Each row below is a small network's average activation on inputs in which a field has the value named, seen along a few directions.
Related values have similar rows: they may be neighbours, one step apart, or belong to one group.
In the rows, zero is written as 500.
Strong random noise was added to every row along 12 fixed directions; ignore it. To show where, here is one row again and again, with new noise each time:
[648 737 591 694 264 409 532 552 590 352 551 623 436 532 347 381 575 335
 321 490 507 288 349 519 561 522]
[485 591 426 463 472 765 428 558 671 410 473 571 533 339 377 506 336 709
 485 545 506 530 315 569 531 382]
[558 633 367 639 489 249 516 342 446 431 300 577 655 626 487 658 362 366
 360 574 600 331 327 555 513 533]
[293 328 397 375 530 715 496 377 486 411 566 309 538 422 659 545 458 791
 713 493 295 435 627 421 535 522]
[477 495 605 450 582 417 484 448 371 490 482 395 528 568 590 447 623 536
 486 498 539 549 653 367 526 534]
[557 473 472 462 609 438 497 574 529 563 476 567 478 462 452 402 642 492
 435 466 536 603 489 560 512 423]
[511 524 686 564 494 420 473 524 398 473 701 397 529 475 526 529 511 451
 600 496 431 611 710 344 384 650]
[561 376 396 350 519 383 382 436 552 386 649 554 348 603 517 486 602 653
 530 593 678 312 423 525 594 634]
[424 293 350 169 861 488 552 605 531 818 231 656 502 379 718 513 572 602
 565 447 412 718 684 495 457 405]
[515 447 703 454 591 441 406 523 303 640 631 598 649 285 572 555 283 534
 404 352 571 832 317 529 398 369]
[651 663 467 629 164 686 483 667 639 447 525 671 387 594 493 437 534 327
 374 475 644 298 414 524 422 380]
[362 306 672 367 680 441 553 594 486 585 419 411 371 563 567 270 813 698
 524 639 684 527 552 462 700 654]
[547 343 203 539 323 500 461 464 567 429 539 580 390 722 584 512 602 469
 467 548 759 167 292 679 527 456]
[596 394 284 430 632 375 590 450 604 565 315 600 430 522 464 417 664 526
 398 496 468 348 473 624 623 499]


Genan, 11 values:
j8: [485 510 576 403 498 604 455 522 427 558 565 430 482 500 516 485 478 506
 529 402 463 702 639 446 387 437]
j10: [367 323 353 534 681 342 557 649 646 570 610 497 486 414 435 592 576 497
 806 657 388 607 589 593 406 733]
j11: [566 622 577 622 484 484 731 497 511 573 271 466 494 448 360 264 701 338
 303 351 216 440 573 538 654 378]
j2: [634 223 477 418 635 529 590 452 458 758 282 506 485 527 630 566 399 460
 428 463 608 477 471 585 522 473]
j7: [271 452 521 592 412 496 401 492 366 419 746 315 474 672 578 377 744 400
 591 442 613 545 424 587 559 321]
j3: [774 195 390 341 714 652 549 346 388 806 205 461 464 596 518 615 382 564
 338 498 842 588 710 525 492 501]
j1: [601 746 446 589 438 484 607 507 632 491 526 601 478 382 378 548 430 271
 561 385  24 480 716 456 419 514]
j6: [517 507 444 482 449 456 487 323 306 517 543 351 568 590 540 474 493 418
 462 284 342 559 591 474 398 345]
j4: [493 422 565 410 473 458 458 258 418 353 707 363 469 471 602 445 527 751
 485 438 408 346 506 357 646 576]
j5: [673 437 200 335 646 537 344 304 492 460 364 527 493 634 367 601 485 605
 357 508 778 523 444 618 543 331]
j9: [525 488 685 411 728 336 491 866 539 778 282 727 408 524 427 370 665 343
 375 624 877 825 311 641 521 418]
The values of Genan form a star with 5 arms.
Which values are neighbours of j6? Give them in the order they are listed.
> j8
Which values are neighbours of j4? Give them in the order they are listed.
> j10
Which values are neighbours of j1? Give them in the order they are listed.
> j11, j7
Which values are neighbours of j2? Give them in the order they are listed.
> j9
